These are the activations of a small network on made-up records, seen along a few directions, one row for each record.
Each row is followed by the record's values for the fields N, Y, M, W, F, T.
A field that a record lacks is written absent.
The largest differences between rows may come from other fields.
(in the rows, 500 means zero)
Random noise pushes rows far along 16 fixed directions. That doesn't count. These rows show it; they differ only by the noise:
[598, 688, 608, 613, 477, 645, 397, 755, 587, 592, 305, 377, 476, 441, 534,
 644, 626, 528, 422, 568, 309, 561, 500, 497, 453, 516, 460, 537, 646, 476,
 469]
[453, 490, 323, 426, 756, 379, 438, 293, 832, 421, 548, 570, 814, 396, 544,
 399, 559, 857, 864, 415, 481, 337, 647, 367, 515, 229, 475, 563, 504, 288,
 427]
[536, 562, 686, 397, 587, 565, 682, 714, 650, 559, 655, 348, 339, 800, 747,
 504, 540, 428, 477, 526, 581, 666, 277, 816, 503, 826, 577, 457, 501, 503,
 557]
[286, 303, 389, 537, 545, 453, 604, 230, 494, 351, 532, 689, 585, 225, 370,
 291, 229, 647, 658, 412, 459, 494, 717, 395, 560, 370, 401, 438, 820, 585,
 574]
[532, 548, 432, 439, 350, 383, 510, 569, 419, 415, 677, 517, 425, 656, 474,
 534, 597, 413, 503, 712, 613, 552, 511, 700, 388, 563, 763, 471, 330, 386,
 475]
[629, 409, 426, 553, 430, 301, 554, 149, 410, 516, 649, 559, 626, 522, 607,
 711, 517, 334, 528, 490, 659, 335, 589, 457, 469, 447, 570, 479, 209, 603,
 408]
[432, 518, 418, 627, 739, 578, 566, 508, 558, 527, 393, 445, 429, 307, 503,
 197, 626, 495, 497, 489, 599, 580, 513, 257, 537, 631, 372, 409, 590, 466,
 246]
[586, 713, 533, 662, 337, 508, 445, 406, 308, 409, 452, 451, 435, 530, 372,
 593, 468, 465, 329, 357, 423, 475, 431, 400, 537, 515, 720, 620, 476, 510,
 536]
[765, 422, 560, 426, 286, 404, 586, 827, 558, 552, 270, 484, 297, 625, 640,
 555, 518, 583, 524, 776, 483, 400, 677, 749, 578, 555, 449, 565, 364, 567,
 808]
[446, 778, 741, 449, 459, 465, 345, 658, 662, 477, 397, 557, 610, 469, 542,
 640, 480, 298, 434, 779, 575, 464, 497, 484, 507, 603, 279, 445, 687, 545,
 486]
[603, 508, 728, 435, 573, 420, 538, 513, 595, 304, 469, 508, 660, 410, 487,
 538, 465, 507, 408, 340, 467, 390, 527, 353, 589, 495, 501, 643, 619, 495,
 662]
[531, 517, 596, 535, 521, 458, 585, 474, 419, 370, 402, 548, 727, 327, 518,
 495, 405, 458, 471, 344, 400, 401, 781, 422, 561, 310, 454, 604, 486, 566,
 577]
[611, 541, 775, 598, 621, 403, 593, 598, 695, 393, 469, 318, 348, 606, 799,
 395, 586, 302, 345, 532, 762, 345, 260, 390, 710, 766, 582, 488, 355, 567,
 443]
[319, 432, 449, 655, 663, 498, 557, 374, 399, 517, 801, 621, 558, 596, 599,
 407, 408, 450, 639, 390, 592, 530, 857, 616, 457, 438, 443, 459, 587, 530,
 316]
[653, 444, 429, 301, 408, 416, 606, 286, 393, 455, 598, 626, 481, 560, 356,
 609, 539, 606, 543, 395, 467, 551, 591, 600, 491, 628, 559, 594, 635, 427,
 606]
[431, 857, 592, 725, 391, 557, 469, 327, 616, 513, 531, 434, 447, 394, 299,
 506, 283, 514, 441, 495, 561, 563, 249, 275, 437, 663, 500, 510, 679, 649,
 472]
[371, 640, 507, 368, 461, 398, 419, 497, 516, 282, 673, 611, 631, 563, 357,
 502, 462, 444, 480, 578, 577, 532, 369, 502, 380, 508, 664, 486, 523, 364,
 586]
[477, 514, 592, 725, 563, 640, 599, 623, 509, 598, 387, 304, 393, 566, 725,
 470, 345, 465, 408, 372, 414, 537, 351, 535, 588, 520, 512, 462, 409, 693,
 621]

[364, 575, 465, 521, 578, 494, 463, 561, 589, 524, 448, 466, 583, 418, 534,
 391, 446, 499, 602, 668, 529, 534, 563, 513, 515, 407, 433, 407, 482, 492,
 415] => N is n2, Y is y1, M is m1, W is w3, F is f4, T is t2
[500, 322, 401, 572, 267, 538, 429, 800, 526, 498, 503, 773, 257, 580, 394,
 532, 449, 666, 528, 724, 442, 495, 630, 587, 215, 532, 377, 455, 748, 550,
 822] => N is n1, Y is y1, M is m2, W is w3, F is f2, T is t2
[291, 708, 557, 675, 415, 583, 462, 555, 490, 346, 602, 586, 515, 549, 372,
 421, 262, 552, 481, 409, 438, 537, 418, 486, 337, 437, 600, 539, 648, 531,
 640] => N is n2, Y is y1, M is m1, W is w3, F is f2, T is t1
[613, 310, 854, 528, 508, 485, 563, 688, 595, 596, 650, 427, 450, 589, 653,
 702, 408, 333, 413, 568, 568, 494, 571, 660, 509, 646, 327, 545, 636, 701,
 595] => N is n3, Y is y2, M is m2, W is w2, F is absent, T is absent
[575, 514, 497, 594, 478, 317, 381, 503, 747, 603, 638, 552, 572, 464, 366,
 553, 457, 533, 597, 812, 787, 369, 544, 295, 270, 473, 347, 489, 345, 563,
 490] => N is n2, Y is y1, M is m1, W is w3, F is f4, T is t4
[500, 449, 378, 502, 428, 449, 480, 436, 504, 641, 322, 609, 384, 471, 430,
 435, 412, 535, 568, 694, 613, 453, 525, 448, 514, 568, 231, 427, 498, 603,
 574] => N is n3, Y is y1, M is m1, W is w5, F is f2, T is absent
[505, 803, 713, 731, 292, 533, 535, 685, 401, 393, 450, 603, 429, 632, 670,
 499, 544, 217, 376, 559, 585, 346, 654, 605, 396, 545, 521, 562, 387, 582,
 388] => N is n1, Y is y2, M is m2, W is w5, F is f2, T is absent
[627, 500, 545, 547, 567, 530, 532, 606, 538, 690, 520, 355, 427, 606, 513,
 473, 380, 690, 552, 394, 478, 501, 682, 546, 634, 465, 408, 636, 401, 588,
 614] => N is n1, Y is y3, M is m2, W is w3, F is f2, T is t3
[534, 534, 473, 595, 386, 622, 582, 468, 415, 467, 331, 497, 276, 457, 445,
 380, 540, 669, 518, 369, 324, 521, 552, 574, 594, 542, 587, 584, 723, 453,
 456] => N is n3, Y is y1, M is m1, W is w5, F is f2, T is absent
[738, 450, 674, 325, 383, 421, 546, 587, 543, 377, 347, 470, 686, 208, 376,
 674, 567, 559, 445, 518, 301, 451, 724, 468, 540, 370, 527, 651, 626, 469,
 617] => N is n3, Y is y1, M is m1, W is w3, F is f2, T is t2
[567, 443, 556, 394, 313, 538, 652, 732, 589, 523, 443, 639, 327, 490, 594,
 496, 526, 528, 573, 713, 476, 530, 704, 741, 432, 655, 332, 452, 695, 589,
 605] => N is n1, Y is y3, M is m2, W is w3, F is f2, T is t1
[485, 404, 635, 494, 445, 546, 700, 634, 324, 514, 647, 530, 421, 405, 376,
 465, 375, 264, 328, 558, 585, 725, 622, 555, 369, 715, 385, 441, 637, 688,
 551] => N is n3, Y is y1, M is m2, W is w3, F is f2, T is t1
[502, 509, 412, 558, 623, 541, 534, 288, 334, 658, 678, 489, 499, 567, 217,
 504, 344, 575, 471, 285, 541, 699, 477, 407, 389, 616, 429, 566, 574, 536,
 550] => N is n2, Y is y1, M is m1, W is w1, F is f2, T is absent
[391, 611, 539, 575, 395, 538, 338, 523, 486, 525, 386, 429, 504, 379, 439,
 604, 478, 415, 475, 724, 399, 566, 457, 561, 517, 431, 546, 408, 660, 487,
 373] => N is n3, Y is y1, M is m2, W is w5, F is f4, T is absent
[426, 480, 696, 545, 516, 397, 518, 365, 524, 285, 675, 589, 635, 498, 577,
 514, 440, 317, 427, 393, 626, 321, 489, 409, 497, 438, 607, 506, 483, 541,
 445] => N is n3, Y is y2, M is m2, W is w3, F is f4, T is t3
[544, 436, 666, 405, 587, 458, 520, 476, 602, 361, 517, 574, 537, 500, 545,
 510, 456, 509, 422, 327, 531, 388, 438, 347, 620, 603, 406, 564, 667, 544,
 663] => N is n1, Y is y3, M is m2, W is w3, F is f2, T is t1
[538, 459, 658, 592, 506, 447, 474, 471, 580, 453, 432, 388, 565, 403, 709,
 648, 567, 302, 413, 581, 513, 389, 417, 454, 576, 459, 582, 422, 455, 567,
 371] => N is n2, Y is y1, M is m1, W is w3, F is f2, T is t2
[526, 463, 594, 658, 652, 420, 587, 461, 718, 484, 666, 639, 685, 473, 649,
 460, 489, 495, 636, 436, 686, 295, 740, 353, 315, 427, 292, 551, 436, 591,
 416] => N is n2, Y is y1, M is m1, W is w3, F is f2, T is t1
[637, 151, 338, 401, 363, 600, 778, 438, 382, 571, 514, 715, 372, 329, 483,
 520, 700, 539, 542, 442, 394, 582, 727, 610, 259, 582, 411, 422, 653, 545,
 446] => N is n1, Y is y3, M is m2, W is w3, F is f2, T is t3
[508, 233, 320, 292, 361, 257, 504, 419, 613, 332, 583, 621, 441, 389, 396,
 435, 500, 621, 638, 801, 631, 434, 497, 494, 527, 497, 610, 402, 505, 437,
 630] => N is n1, Y is y1, M is m1, W is w3, F is f2, T is t1
[415, 701, 517, 558, 324, 474, 484, 491, 480, 428, 358, 526, 586, 329, 382,
 420, 375, 555, 643, 663, 410, 477, 749, 607, 544, 320, 480, 583, 584, 492,
 427] => N is n2, Y is y1, M is m1, W is w2, F is absent, T is absent
[404, 601, 542, 702, 364, 479, 186, 437, 293, 297, 473, 440, 308, 503, 228,
 489, 441, 545, 351, 484, 402, 473, 435, 385, 730, 454, 785, 620, 799, 368,
 443] => N is n3, Y is y1, M is m1, W is w2, F is absent, T is absent
[668, 619, 520, 642, 256, 475, 651, 598, 804, 498, 434, 542, 403, 495, 521,
 424, 396, 764, 639, 546, 552, 283, 475, 445, 307, 460, 494, 625, 289, 641,
 725] => N is n1, Y is y3, M is m2, W is w3, F is f2, T is t3
[544, 448, 464, 485, 649, 402, 445, 408, 561, 374, 508, 469, 445, 530, 323,
 294, 542, 678, 506, 377, 617, 428, 336, 266, 606, 566, 567, 648, 511, 335,
 534] => N is n2, Y is y1, M is m1, W is w2, F is absent, T is absent
[493, 416, 664, 369, 667, 475, 424, 499, 491, 497, 633, 540, 563, 809, 616,
 667, 420, 455, 433, 314, 503, 480, 397, 599, 608, 585, 418, 559, 613, 492,
 720] => N is n1, Y is y1, M is m1, W is w5, F is f4, T is absent
[473, 630, 488, 666, 591, 516, 463, 551, 510, 467, 509, 244, 426, 481, 413,
 317, 432, 612, 465, 444, 497, 568, 408, 401, 629, 462, 748, 565, 391, 437,
 460] => N is n1, Y is y3, M is m2, W is w1, F is f2, T is absent
[507, 397, 460, 723, 628, 504, 481, 297, 665, 752, 390, 320, 469, 361, 636,
 516, 425, 556, 614, 567, 550, 442, 480, 372, 626, 441, 351, 395, 469, 665,
 314] => N is n2, Y is y1, M is m1, W is w3, F is f2, T is t3
[739, 270, 571, 523, 610, 485, 649, 457, 584, 551, 352, 347, 532, 264, 494,
 490, 519, 559, 387, 324, 480, 427, 424, 209, 563, 494, 442, 565, 380, 624,
 601] => N is n3, Y is y2, M is m2, W is w3, F is f2, T is t4
[503, 465, 304, 496, 500, 425, 329, 424, 344, 609, 347, 434, 497, 498, 370,
 511, 500, 537, 540, 644, 491, 523, 526, 484, 613, 390, 479, 502, 370, 423,
 473] => N is n2, Y is y1, M is m1, W is w2, F is absent, T is absent
[370, 426, 379, 509, 353, 431, 384, 521, 306, 349, 477, 508, 470, 533, 411,
 489, 380, 479, 471, 614, 421, 524, 439, 596, 566, 353, 717, 472, 449, 451,
 653] => N is n1, Y is y1, M is m1, W is w2, F is absent, T is absent

Which values does each new row have?
[317, 826, 570, 654, 161, 571, 620, 251, 618, 241, 460, 633, 395, 393, 487,
 366, 301, 561, 549, 396, 457, 358, 275, 467, 486, 516, 701, 490, 671, 615,
 481] => N is n1, Y is y3, M is m1, W is w3, F is f2, T is t3
[634, 467, 775, 453, 687, 413, 529, 637, 436, 382, 653, 308, 586, 564, 314,
 435, 416, 532, 374, 297, 531, 559, 595, 461, 645, 527, 592, 797, 522, 416,
 634] => N is n2, Y is y1, M is m1, W is w2, F is absent, T is absent
[422, 678, 431, 402, 472, 410, 369, 582, 654, 450, 549, 381, 672, 336, 390,
 437, 563, 582, 654, 784, 509, 528, 608, 531, 511, 276, 674, 480, 364, 322,
 303] => N is n1, Y is y3, M is m2, W is w3, F is f2, T is t3
[766, 507, 477, 640, 323, 467, 540, 281, 455, 680, 479, 461, 354, 668, 592,
 727, 551, 655, 652, 432, 428, 378, 688, 707, 568, 507, 527, 683, 473, 544,
 426] => N is n2, Y is y1, M is m1, W is w2, F is absent, T is absent
[626, 363, 568, 178, 464, 446, 688, 603, 593, 342, 460, 430, 600, 371, 542,
 543, 583, 543, 493, 510, 368, 573, 438, 632, 554, 516, 654, 513, 511, 428,
 676] => N is n1, Y is y1, M is m1, W is w3, F is f2, T is t2
[488, 633, 444, 385, 495, 495, 474, 334, 407, 654, 433, 386, 498, 460, 388,
 554, 525, 353, 435, 629, 578, 659, 316, 487, 561, 629, 482, 388, 421, 501,
 337] => N is n2, Y is y1, M is m1, W is w3, F is f2, T is t3
[628, 788, 437, 744, 293, 603, 518, 536, 337, 648, 433, 421, 252, 716, 403,
 517, 531, 510, 413, 479, 513, 548, 361, 555, 334, 625, 635, 596, 277, 523,
 478] => N is n2, Y is y1, M is m1, W is w5, F is f4, T is absent
[461, 515, 541, 320, 669, 546, 519, 492, 588, 531, 637, 453, 612, 611, 576,
 584, 695, 413, 516, 476, 512, 639, 275, 641, 378, 608, 563, 440, 525, 325,
 344] => N is n2, Y is y1, M is m1, W is w5, F is f2, T is absent
[516, 233, 437, 450, 625, 386, 580, 333, 598, 484, 342, 706, 562, 546, 828,
 450, 622, 415, 608, 484, 651, 203, 497, 449, 540, 465, 277, 403, 340, 530,
 477] => N is n2, Y is y1, M is m1, W is w5, F is f2, T is absent
[338, 729, 434, 446, 611, 603, 349, 645, 373, 708, 624, 598, 654, 820, 634,
 625, 453, 332, 518, 499, 539, 588, 583, 657, 386, 467, 256, 429, 312, 529,
 500] => N is n1, Y is y3, M is m2, W is w3, F is f4, T is t1
[567, 484, 558, 649, 545, 534, 576, 701, 401, 451, 474, 266, 463, 449, 537,
 385, 449, 570, 445, 400, 366, 554, 715, 549, 651, 357, 714, 607, 392, 508,
 532] => N is n1, Y is y1, M is m2, W is w3, F is f4, T is t2
[503, 679, 514, 592, 484, 528, 561, 562, 438, 635, 313, 315, 405, 483, 488,
 353, 398, 424, 442, 606, 580, 566, 453, 490, 611, 545, 464, 473, 271, 606,
 456] => N is n2, Y is y1, M is m1, W is w3, F is f2, T is t3
[335, 558, 466, 624, 507, 640, 540, 516, 330, 585, 614, 455, 422, 563, 495,
 456, 408, 352, 443, 462, 502, 703, 429, 595, 437, 597, 481, 424, 533, 587,
 404] => N is n1, Y is y1, M is m1, W is w2, F is absent, T is absent
[433, 673, 605, 569, 679, 373, 260, 617, 646, 364, 475, 544, 593, 764, 634,
 389, 454, 495, 464, 445, 703, 195, 403, 276, 638, 402, 452, 596, 261, 429,
 623] => N is n1, Y is y1, M is m2, W is w3, F is f2, T is t3
[491, 514, 700, 436, 441, 323, 517, 368, 637, 264, 544, 569, 588, 552, 594,
 545, 457, 395, 493, 528, 627, 289, 347, 513, 556, 508, 627, 531, 489, 482,
 554] => N is n2, Y is y1, M is m1, W is w5, F is f2, T is absent
